These are the activations of a small neural network, seen along a few directions. Each row is one input.
Each table varies a few parts of the input and shows all the possible inputs, shuffled.
A made-up example of a description, with smaller parts first: one of 6 places along a line, together with either a single point or one of 9 places along a line or (one of 3 separate values, together with one of 5 places around a ring).
Shared parts are said once, and a part with two or three values counts as separate values.
In the rows, zero is written as 128.

Other details of the inputs vary at random and push rows far along three fixed directions, the same in every table; ignore that.

A family of inputs:
row 1: [123 169  84 142  84 100 108 145 181 115 140 130 106 131]
row 2: [128  88 150 127 163 155 146 105  85 119 133 141 131 133]
row 3: [130 121  94 143 125 156 109  96 126  84 196 156  67 141]
row 4: [111 117 140 117 152 144 141 121  83  77 121 150 100 120]
row 5: [114 157  91 134  96  94 109 126 177 124 143 116 128 125]
row 6: [138 126 143 125 149 129 130 136 114 147 105 111 143 122]
row 7: [137 121 172 114 162 129 149 147  93 154  73 102 170 119]
row 8: [140 101 150 123 170 157 138 101  77 130 134 127 119 132]
row 9: [137 123  97 141 134 153 105  86 120 128 188 130  84 142]
row 10: [123 166  88 143  84 104 108 139 175 124 141 125 110 137]
row 11: [148 144 158 119 111 131 131 143 147 184 113 108 141 105]
row 12: [123 168 115 130  79 128 106 129 169 145 157 133  95 114]
row 13: [110 147  99 136 110 111 104 130 155 136 133 121 131 127]
row 14: [101 125 155 113 123 159 137 135  92  96 119 170  75 100]
row 15: [109 153 112 125 108 105 123 156 149 101  99 124 117 115]
row 16: [112 137 108 132 115 111 111 134 148 139 118 117 135 124]
row 17: [124  96 123 137 166 166 110  92  85 150 159 138 112 136]
row 18: [148 139 144 127 133 123 135 139 125 165 108 106 164 136]
row 19: [ 78 110 127 114 125 130 148 152 101  24 104 193  86 114]
row 20: [119  93 144 125 177 155 128 117  75 130 123 144 126 118]
row 21: [128 167 116 129  81 121 105 138 180 146 152 132  95 107]
row 22: [155 137 136 130 115 118 138 133 152 159 119 102 159 147]
row 23: [149 135 175 113 125 140 137 135 127 192 105 108 150 112]
row 24: [155  95 150 134 188 184 124  88  60 180 154 116 133 143]
row 25: [145 128 124 135 121 114 124 120 158 156 145 103 158 137]
row 26: [143 124 122 136 115 114 125 118 158 157 138 102 157 139]
row 27: [141 152 120 135 110 110 124 140 154 154 118 109 145 137]
row 28: [103 112 116 132 131 145 129 122 112  76 155 173  91 135]
row 29: [120  88 160 120 175 158 145 122  59 126 109 154 134 126]
row 30: [ 97 129 157 106 136 113 155 168  95  80  47 135 133 107]
row 31: [171 102 139 139 161 173 127  91  99 173 179 120 131 159]
row 32: [105 137 157 106 117 107 169 171 118  64  62 147 138 120]
row 33: [ 70 131 147 103 105  92 169 186 125  26  44 170 127 106]
row 34: [ 83 152 124 105 104  88 149 173 137  26  66 152 100  97]
row 35: [132 137 101 138 103 106 114 125 176 125 155 120 131 132]
row 36: [159 132 139 123 139 116 130 126 139 166 122  90 159 126]
row 37: [140 141 120 135 106 113 130 124 158 126 135 110 132 140]
row 38: [140 138 116 135 106 113 125 127 166 158 140 113 158 145]
row 39: [133 143 112 136 113 103 115 142 162 155 127 120 150 127]
row 40: [137 120 167 110 138 121 162 157 113 113  79 126 156 126]
row 41: [140 123 129 125 131 113 125 120 141 167 122  96 161 128]
row 42: [128 135 118 134 129 116 111 129 143 166 130 106 151 127]
row 43: [135 138 124 127 125 102 123 130 156 158 125  97 161 123]
row 44: [136  94 118 138 152 167 120  96 103 127 183 157 103 144]
row 45: [127 153 111 135 110 112 114 135 154 142 119 105 132 130]
row 46: [133 152 113 134 112 111 119 145 154 128 127 127 125 129]
row 47: [170 101 175 121 156 139 154 119 100 174 104  89 180 140]
row 48: [157 135 141 129 124 119 137 123 145 156 125  94 164 142]
row 49: [108 130 132 123 116 108 143 140 139  90 107 136 140 122]
row 50: [103 119  85 146 124 151 100 104 116  99 182 173  70 138]
row 51: [118 124 140 119 137 109 132 152 127 142  81 112 161 113]
row 52: [120 129 152 120 129 162 125 123 103 130 145 156  85 109]
row 53: [135 135 111 137 118 112 116 133 152 160 130 120 147 132]
row 54: [138 152  95 140  92 114 119 131 178 120 152 127 113 143]
row 55: [141 114 126 140 158 167 118 104  88 139 170 145 102 144]
row 56: [ 93 116 150 109 121 111 163 165 114  66  68 156 136 116]
row 57: [122 124  90 145 114 159 113 100 126  87 192 165  62 151]
row 58: [131  76 166 118 176 158 156 115  68 116 115 142 140 124]
row 59: [153  98 168 116 170 132 146 116  98 186  99  92 188 125]
row 60: [139 119 175 111 142 117 164 149 108 116  78 113 165 123]
row 61: [ 93 132  94 138 119 137 110 121 120  81 156 176  84 129]
row 62: [123 139 102 130 112 103 115 128 163 130 135 115 131 121]
row 63: [146 102 120 140 150 170 124  88  99 116 180 141  93 144]
row 64: [130 114  93 140 142 148  98  90 126 130 194 139  94 131]
row 65: [135 154 107 131 111 108 116 125 159 130 145 108 123 130]
row 66: [134 136 122 133 124 113 119 135 144 163 129 118 155 134]
Each input here is: one of 6 places around a ring, together with either a single point or (one of 2 separate values, together with one of 5 places around a ring).
- The inputs of row 4 and row 9 match in every part but the place on the ring of 6. If row 5 is changed in the same way as row 4 into row 9, which row does it become? => row 41
- The inputs of row 57 and row 40 match in every part but the place on the ring of 6. If row 30 is changed in the same way as row 57 into row 40, which row does it become? => row 6
- Change only the choice among 2 separate values in row 16. List by row number the other rows that result. => row 30
- Change only the place on the ring of 5 in row 53. List by row number the other rows that result. => row 19, row 51, row 58, row 62

A family of inputs:
row 67: [ 87 140 143 104 128 122 150 165 103  30  79 164  83 101]
row 68: [134 140 111 134  98 115 116 126 169 154 155 128 130 127]
row 69: [151 153 131 132 121  92 120 139 164 196 104  64 192 134]
row 70: [173 103 200 112 156 147 164 133  93 204  78  91 194 127]
row 71: [112 136 180  94 141 109 173 178  93  66  40 137 136  93]
row 72: [155 111  70 154 116  95 127  94 181  99 179 104 160 188]
row 73: [141  81 115 145 182 187 106  65  72 161 202 150 102 140]
row 74: [115  92 117 134 149 181 115  92  91 114 191 178  71 134]
row 75: [126 151 120 129  88  96 127 163 177 140 108 122 148 123]
row 76: [126  98 141 123 180 159 129 108  64 132 129 132 121 132]
row 77: [ 98 162 114 116  95  71 129 164 169 102  73 108 145 111]
row 78: [142 162  77 152  89 129  86  97 187 141 206 112  85 138]
row 79: [101 110 142 120 154 138 136 124  81  92 109 140 117 117]
row 80: [142 166  81 144  89 119  94 108 184 130 187 116  86 130]
row 81: [ 92 115 155 110 154 120 154 162  76  65  54 148 123 108]
row 82: [138 159 120 127  95 101 125 146 174 129 110 100 131 118]
row 83: [143  85 182 115 162 152 157 135  83 162  95 128 165 121]
row 84: [128 167 111 132  96 108 116 141 170 112 135 114 113 122]
row 85: [151 150 121 133 105 133 117 121 159 173 152 112 128 143]
row 86: [ 89  96 139 121 159 149 135 124  75  78 118 170 110 114]
row 87: [138 122 131 132 129 162 125 100 110 133 170 149  91 133]
row 88: [100 158  61 149  75 123  91 121 177  82 201 178  53 131]
row 89: [146 136 127 132 116  92 124 143 172 195  95  81 196 127]
row 90: [ 93 103  98 135 156 166 108 103  84  78 169 184  68 130]
row 91: [ 97 107  97 139 154 162 109 101  84  77 176 188  65 127]
row 92: [149 144 125 137  95 106 116 132 188 194 143  95 169 134]
row 93: [ 80 113 155 106 146 115 158 164  79  49  46 152 119 100]
row 94: [156 146 130 127 123  92 123 130 159 198 106  66 188 128]
row 95: [113 100 100 146 157 168 106  98  90 111 175 166  84 136]
row 96: [104 157 107 132  98  86 116 156 173 116 105 123 150 120]
row 97: [102 175 116 120  71  95 134 165 167  72 104 153  98 114]
row 98: [200  58 142 145 198 144 162  77  94 174 156  78 219 197]
row 99: [185  99 157 137 163 187 127  89  87 214 167 110 142 152]
row 100: [134 107 202  97 155 141 175 149  79 139  58 125 162 115]
row 101: [145 115 186 115 150 152 158 135  88 153  97 123 155 127]
row 102: [ 94 161 115 127  77 113 128 147 160  68 125 158  84 117]
row 103: [167 126 112 142 134 123 102 101 165 236 157  76 184 145]
row 104: [142 110 166 112 161 148 145 124  92 134 109 118 131 119]
row 105: [133 155 143 117 110 100 142 165 151 115  77 107 142 113]
row 106: [119 159  74 153  76 119  89 121 193 129 196 144  93 140]
row 107: [ 91 152 145 103  92  80 152 193 158  84  54 144 146 104]
row 108: [142  95 119 141 183 179 110  76  63 147 185 140  94 142]
- The inputs of row 75 and row 83 match in every part but one. If row 76 is changed in the same way as row 75 into row 83, which row does it become? => row 77
- The inputs of row 94 and row 108 match in every part but one. If row 87 is changed in the same way as row 94 into row 108, which row does it become? => row 97
- What do these inputs look like to the network? => one of 2 separate values, together with either a single point or (one of 4 separate values, together with one of 5 places around a ring)
- Change only the choice among 4 separate values in row 99. List by row number the other rows that result. => row 85, row 97, row 101
- Change only the choice among 2 separate values in row 90. List by row number the other rows that result. => row 103
- A walk changes only the place on the ring of 5. It starts at row 69 and steps to row 96. List the rest of the walk in order. => row 106, row 101, row 84

A family of inputs:
row 109: [ 87 152  66 144  98 123  91 121 154  74 165 157  60 120]
row 110: [164 136 115 138 142 135 111 101 137 172 165  97 134 141]
row 111: [183 126 133 139 142 145 119  97 134 203 159  79 151 152]
row 112: [110  72 172 115 205 184 146 109  20 107 111 157 111 115]
row 113: [118 136 150 115 121 111 131 159 136 142  87 129 151 106]
row 114: [122 133 109 136 134 131 108 121 132 133 144 127 114 121]
row 115: [141 138 118 136 109 145 120 120 144 134 160 138 103 135]
row 116: [126 142 157 114 109 113 148 160 139 131  89 133 147 109]
row 117: [153 102 103 153 149 129 122  96 129 165 160 107 172 175]
row 118: [ 94 154  69 143 100 119  95 118 150  69 166 149  59 125]
row 119: [138 127 129 133 122 146 116 112 136 180 153 129 128 133]
row 120: [106 117 126 117 114  85 157 149 150  63  88 133 154 126]
row 121: [117 150 137 113 112 102 147 161 139  80  82 125 124 116]
row 122: [112  43 157 120 201 179 163  90  29  58 144 176 111 139]
row 123: [133 143 158 118 105 114 144 149 145 153  97 118 157 116]
row 124: [143 127 117 137 143 138 108 111 128 172 146 107 137 128]
row 125: [148 136 172 116 121 115 151 157 139 171  88 112 173 114]
row 126: [168 132 127 142 120 150 116 109 148 184 171 114 127 143]
row 127: [ 95 157  82 140  75 136 108 122 160  58 175 176  44 130]
row 128: [113  69 179 113 205 186 146 112  19 124 114 159 118 113]
row 129: [117 139 147 115 117 109 132 159 138 143  86 125 154 106]
row 130: [156 121 129 138 145 143 106 101 131 220 153  91 161 135]
row 131: [121 139 171 109 111 110 156 165 132 131  73 127 156 109]
row 132: [124  78 171 115 193 189 155 104  25  82 128 160  87 130]
row 133: [126 113 131 123 122  92 151 131 152 105 104 112 174 137]
row 134: [ 89 151  82 135  82 129 101 131 158  85 167 180  57 121]
row 135: [101 125 108 128 124  86 146 162 142  64  88 144 156 141]
row 136: [172 133 119 143 135 142 112 100 142 178 172  96 128 149]
row 137: [141 129 112 142 138 139 103  99 133 179 157 101 135 135]
row 138: [138 129 122 137 125 144 102 106 137 186 159 118 134 132]
row 139: [157 127 127 136 126 146 111 111 143 210 165 115 141 135]
row 140: [159 124 117 139 143 136 108 100 125 185 153  92 138 138]
row 141: [108 139 147 114 114 109 132 159 136 134  85 129 147 108]
row 142: [127 138 100 141 125 128 105 105 134 129 155 119 105 131]
row 143: [147  99 116 134 141 123 133 105 139 129 155 117 159 149]
row 144: [114 147 141 115  95 113 147 162 145  94  89 141 121 116]
row 145: [122  78 168 112 206 189 152  99  17  88 127 156  98 125]
row 146: [103 120 115 128 125  88 152 158 135  74  78 136 164 143]
row 147: [122 145 140 111 126 100 145 153 130 103  77 111 143 115]
row 148: [154 129 116 139 144 133 108 106 129 170 153 101 133 133]
row 149: [132 136 100 138 129 128 106 112 132 131 154 121 106 128]
row 150: [131 145 155 115 112 110 151 157 136 114  89 115 143 121]
row 151: [143 128 114 139 123 145  97 107 141 191 168 119 128 134]
row 152: [108 137 150 110 127 100 141 169 127 125  66 122 157  99]
row 153: [123 142 153 115 104 112 145 158 140 129  92 134 142 111]
row 154: [116 151 145 116 102 108 149 158 140  86  88 130 124 117]
row 155: [152 142 153 119 115 115 144 148 142 148  99 101 156 127]
row 156: [131 142 157 116 107 116 151 156 141 129  90 119 147 120]
row 157: [115 149 135 111 123  99 144 157 132  86  79 121 133 111]
row 158: [151 137 120 136 120 143 118 115 138 138 165 125 108 138]
row 159: [129 131 125 131 116 139 116 122 139 164 151 135 119 129]
row 160: [145 106  90 152 144 128 117 103 133 142 168 123 153 170]
row 161: [132 132 169 110 126 112 150 164 133 164  73 122 169 109]
row 162: [141 109  86 156 138 127 114  99 138 142 173 120 149 174]
row 163: [119 141 136 122 124 104 127 155 142 143  95 118 150 107]
row 164: [ 76 153  65 141  91 123  89 128 154  66 170 174  50 115]
row 165: [ 94 159  71 139  98 122 103 113 151  50 168 156  52 128]
row 166: [122  79 170 117 191 190 154 100  26  79 127 162  85 130]
row 167: [154 143 156 120 119 114 144 151 144 147 100 103 157 125]
row 168: [100 120  74 140 108 113 119 115 160  42 176 166  88 141]
- What do these inputs look like to the network? => one of 5 places along a line, together with either one of 2 separate values or one of 10 places around a ring
- The inputs of row 154 and row 150 match in every part but the place on the line of 5. If row 137 is changed in the same way as row 154 into row 150, which row does it become? => row 112
- The inputs of row 142 and row 148 match in every part but the place on the line of 5. If row 117 is changed in the same way as row 142 into row 148, which row does it become? => row 135
- Which other rows agree with row 111 in the place on the line of 5? List them by row number. => row 109, row 120, row 134, row 140, row 144, row 146, row 147, row 151, row 153, row 155, row 164
- Change only the choice among 2 separate values in row 160. List by row number the other rows that result. => row 143
- Change only the place on the line of 5 in row 116. List by row number the other rows that result. => row 123, row 125, row 131, row 153
- Change only the place on the ring of 10 in row 115. List by row number the other rows that result. => row 116, row 121, row 124, row 129, row 139, row 149, row 152, row 157, row 158
